A small network was shown many inputs. Here are its activations along a few directions, one row for each input.
Each table varies a few parts of the input and shows all the possible inputs, shuffled.
A made-up example of a description, with smaller parts first: one of 5 places around a ring, together with either a single point or (one of 2 separate values, together with one of 4 places along a line) or one of 9 places along a line.
Shared parts are said once, and a part with two or three values counts as separate values.
In the rows, 128 means zero.

Other details of the inputs vary at random and push rows far along two fixed directions, the same in every table; ignore that.

Table:
r1: [113 162 161 161 154 122 122 104 146  90 124 119  99 138]
r2: [127 116 132 119  96 145 109 137 123 167 118 106 140 120]
r3: [ 93 184 176 206 188 136 141  70 122  16 139 145 118 153]
r4: [128  68  91  99  80 171 120 137 102 190 135 124 201 136]
r5: [ 53 204 238 217 114 131  72  45 101  71 122 105 120 107]
r6: [167 136 101 109 159 110 143 145 153 115 115 146  95 144]
r7: [135  93 104  91  62 150 109 157 104 218 129  90 156 113]
r8: [181  76  69  53 153 144 164 178 156 179 122 146 119 136]
r9: [104 103 147 112  53 169  91 127  90 213 122  91 172  94]
r10: [193  84  68  53 139 132 152 183 145 174 123 155 117 134]
r11: [115 111 128 127 100 129 116 146 119 173 135 122 139  99]
r12: [ 92 191 193 187 144 112 109  71 125  71 131 125  91 127]
r13: [123 118 131 111  96 129 117 126 112 159 114  98 144 118]
r14: [ 61 203 235 217 107 111  71  49 100  62 121  89 124 114]
r15: [ 77 182 159 210 151 109 140  94 141  18 160 153 114 146]
r16: [ 89  99 117 119  38 187 114 126  86 171 139  98 203 117]
r17: [183  76  78  52 150 131 164 172 149 173 126 140 125 135]
r18: [117  91  99  94  73 140 113 159  98 217 119 114 166  85]
r19: [195  89  41 103 233  92 200 178 196  72 152 216 100 186]
r20: [170 145 132 117 209  97 158 125 170  59 121 169  77 152]
r21: [ 87 127 162 140  18 154  61 116  67 205 122  68 178  91]
r22: [151 142 107 140 201  86 161 150 182  78 135 158  71 147]
r23: [189  72  43  53 149 141 193 179 156 116 141 161 143 163]
r24: [153 126 111 103 177 125 157 136 158 113 115 153  94 141]
r25: [132 149 138 172 171 115 136  95 144  55 154 163 120 172]
r26: [123 171 169 154 185 101 140  88 149  56 123 142  85 140]
r27: [ 75 183 184 198 151 100 114  83 130  72 133 130  96 112]
r28: [132  65  98  95  78 157 120 132  94 183 140 116 207 133]
r29: [130 176 160 157 176  95 131  95 149  55 112 134  91 142]
r30: [ 83 115 178 130  31 159  74 104  68 207 127  71 187  83]
r31: [193  79  32  58 141 144 189 191 158 129 148 170 133 168]
r32: [166 151 127 116 213  96 163 120 169  61 115 168  78 150]
r33: [ 86 117 171 136  25 153  69 111  72 203 122  59 187  90]
r34: [ 93 189 198 190 146 115 108  74 129  75 141 121  92 128]
r35: [159  86  76  69 117 142 143 168 136 185 107 122 133 130]
r36: [173  78  47  69 143 112 163 197 156 176 120 145 116 129]
r37: [121 171 159 153 150 115 120  97 131  92 122 138  98 127]
r38: [167  86  81  70 115 143 133 174 136 181 108 128 137 129]
r39: [ 52 208 218 242 124 138  98  44  78  38 153 110 140 132]
r40: [125 176 153 161 177 108 129 100 154  62 108 140  87 143]
r41: [202 111  83  80 193 112 172 169 180 116 132 177  75 155]
r42: [ 88 184 200 197 101 121  83  81 114  98 134  98 113 121]
r43: [106 113 129 114  41 150  90 131  84 210 120  78 164 102]
r44: [113 121 113 127  97 119 111 145 115 167 117 113 142 102]
r45: [187 107  65  93 192  91 169 188 182 110 123 173  83 146]
r46: [ 91 132 169 142  68 139  89 104  93 166 126  72 161 106]
r47: [181  75  55  73 139 115 156 203 160 178 128 146 118 129]
r48: [115 167 161 151 161 123 124  95 138  88 112 139 103 127]
r49: [160 143  89 154 248  98 200 149 171  19 150 201  84 172]
r50: [ 87 101 133 124  55 146  97 140  89 217 137  91 171  81]
r51: [ 93 103 134 122  50 144  89 142  83 210 127 100 174  78]
r52: [129 103 113 117 125 154 146 127  92 126 137 122 174 133]
Each input here is: one of 4 places along a line, together with either one of 3 separate values or (one of 2 separate values, together with one of 5 places around a ring).
The inputs of r9 and r41 match in every part but the place on the line of 4. If r48 is changed in the same way as r9 into r41, which row does it become?
> r37
Change only the choice among 2 separate values in r34. List by row number the other rows that result.
> r7
Start at r26 and move only the place on the line of 4, one step at a time. The first step leads to r24. Which rows follow, in order?
> r12, r27
Change only the choice among 3 separate values in r31. List by row number the other rows that result.
> r25, r39
Change only the choice among 2 separate values in r41. List by row number the other rows that result.
> r42

Table:
r53: [ 98 155 161 196 171 112 131  96 137  58 150 159 117 133]
r54: [106 179 143 187 161 112 139 115 140  38 145 144 104 142]
r55: [161  72  71  97 119 134 144 168 130 168 156 146 156 144]
r56: [ 85 169 150 187 170 111 145  99 131  52 143 148 111 129]
r57: [123 161 132 176 157 106 142 115 163  45 150 150 103 165]
r58: [115 190 193 178 180 102 118  93 159  75 117 122  53 130]
r59: [129 143 138 140 131 137 133 100 138  78 131 128 128 163]
r60: [165  94  98  73 121 103 134 167 139 179 103 115 123 113]
r61: [187  71  44  43 179 144 199 178 144 145 117 168 134 148]
r62: [ 97  89 145 114  52 181  98 118  61 205 128  99 211 101]
r63: [ 96 120 151 115  37 148  73 126  90 239 106  75 162  76]
r64: [216  87  62  34 168 120 171 198 181 172 116 161  71 133]
r65: [ 97 105 126 113  27 183  95 123  60 194 124  72 207  98]
r66: [ 56 140 206 182  29 167  59  56  47 162 146  67 208 108]
r67: [114 192 183 171 179  80 109  93 156  58 116 130  70 128]
r68: [205  81  46  42 168 106 160 200 171 179  99 165  89 138]
Describe the family of inputs behind these rows.
> either one of 6 places along a line or (one of 2 separate values, together with one of 5 places around a ring)
